Each row below holds a small network's activations on one input, seen along a few directions.
In each table, some parts of the input vary, and every possible input appears once, in random order.
Descriptions start from the smaller parts, as in this example, which fits no table here: one of 8 places around a ring, together with either a single point or one of 11 places along a line or (one of 3 separate values, together with one of 4 places along a line).
Shared parts are said once, and a part with two or three values counts as separate values.
In the rows, 128 means zero.

Other details of the inputs shift rows strongly along three fixed directions, in all tables alike. That doesn't count.

Rows:
r1: [153 139  94 143 146 114 133 134 125 140 129]
r2: [175 102 127 162  77 114 152 104 179  46 123]
r3: [173  79 110 174 132 114 152 151 175  97 106]
r4: [ 98 188 121  56 117  99 141  92 130 153 154]
r5: [146 140 112 138 135  94 167 128 174 121 122]
r6: [141  99 103 167 157 170  80 166  79 161 110]
r7: [138 128 108 143 190 126 122 166  93 176 125]
r8: [122 117 155 123  95 141 123 105 123  90 134]
r9: [185 110  90 188 135 121 136 150 156 107 114]
r10: [133 100 133 130 196 116 141 161  89 158 122]
r11: [126 134 112 117 151 119 128 142 128 156 125]
r12: [107 126 162 121 111 155 107 120  97 123 139]
r13: [ 88 148 139  95 201 119 134 154  87 206 128]
r14: [143 177  95 102 169  74 168 121 128 159 147]
r15: [111 146 138 114  30 156  98  82 164  76 136]
r16: [ 88 141 144 101  92 163  87 113 113 137 134]
r17: [139  81  95 166 139 168  81 168 110 149  98]
r18: [126 138 121 126 159 107 149 142 139 152 122]
r19: [ 98  96 159 108 105 159 100 122 110 116 122]
r20: [ 89 144 154 107  98 154 103 112 119 134 130]
r21: [127  85 145 164 147 169  97 162  88 137 116]
r22: [150 158 120 141 138  94 165 121 152 119 135]
r23: [144 177  94 101 169  74 168 122 127 159 147]
r24: [ 91 117 148  95 195 128 129 161  82 193 128]
r25: [149 118 141 138  73 119 145  95 163  56 133]
r26: [165  95 133 180  84 145 125 124 157  68 120]
r27: [ 92 125 150 126 115 167  93 130 108 145 120]
r28: [177  98  76 170 127 119 130 147 165 116 104]
r29: [ 76 175 168  47 117 103 151  89 125 141 160]
r30: [ 78 135 136  92 115 175  68 123  78 168 130]
r31: [129 159 106  99 164  83 163 131 147 158 137]
r32: [ 98 156 157 121 106 157 106 111 102 131 138]
r33: [162 137  86 145 158 104 140 141 127 144 127]
r34: [129 138 142 152  93 153 111 114 128 105 127]
r35: [154  86 107 194 150 171  88 174 104 139 103]
r36: [151  93 119 130 162  96 162 146 149 123 114]
r37: [137  98 128 186 149 171  95 166  99 140 106]
r38: [130 104 121 167 143 174  81 162  89 148 115]
r39: [ 94 135 172 111 101 160 103 109  94 122 144]
r40: [161  93 126 159 139 115 147 137 141  98 118]
r41: [138  79 121 184 143 168  96 169 122 139  93]
r42: [151 120 122 130 123  90 172 124 179 100 128]
r43: [110 109 153 107  94 137 124 107 140  96 127]
r44: [142 156  93 103 126  87 154 113 159 133 135]
r45: [116 159 156 136  39 155 111  76 150  71 141]
r46: [144 121 133 143 153 111 152 138 129 125 132]
r47: [169 116  96 176 150 121 134 153 141 124 118]
r48: [141 172  99 105 147  88 155 116 128 146 146]
r49: [119 134 134  81 170  75 178 124 138 144 136]
r50: [119 110 136 101 162 105 153 137 126 140 124]
r51: [124 151 113 107  70 125 121  91 158 104 136]
r52: [108 117 161 104  38 146 117  79 160  59 133]
r53: [ 93 170 155  58 132  86 168  97 138 141 156]
r54: [141 107 144 158  93 148 121 121 137  87 127]
r55: [128 139 136 101 120  92 166 111 163 113 139]
r56: [117 182 136 103 162  92 164 117 120 155 148]
r57: [102 121 133 122 111 168  85 134 110 143 122]
r58: [ 79 117 177  98 128 170  90 122  62 142 136]
r59: [ 90 156 149 105 116 163  87 117  81 151 144]
r60: [177 122  85 157 122  91 160 134 194 101 117]
Description of these inputs: one of 2 separate values, together with one of 5 places along a line, together with one of 6 places along a line.
Q: The inputs of r10 and r58 match in every part but the place on the line of 6. If r19 is changed in the same way as r10 into r58, which row does it become?
A: r43
Q: Start at r40 and move only the place on the line of 5, one step at a time. The first step leads to r39. Which rows follow, in order?
A: r45, r59, r1
Q: Which other rows does r30 become when the choice among 2 separate values takes its other values? List them by row number.
A: r14
Q: Which other rows does r12 become when the choice among 2 separate values takes its other values? List them by row number.
A: r55
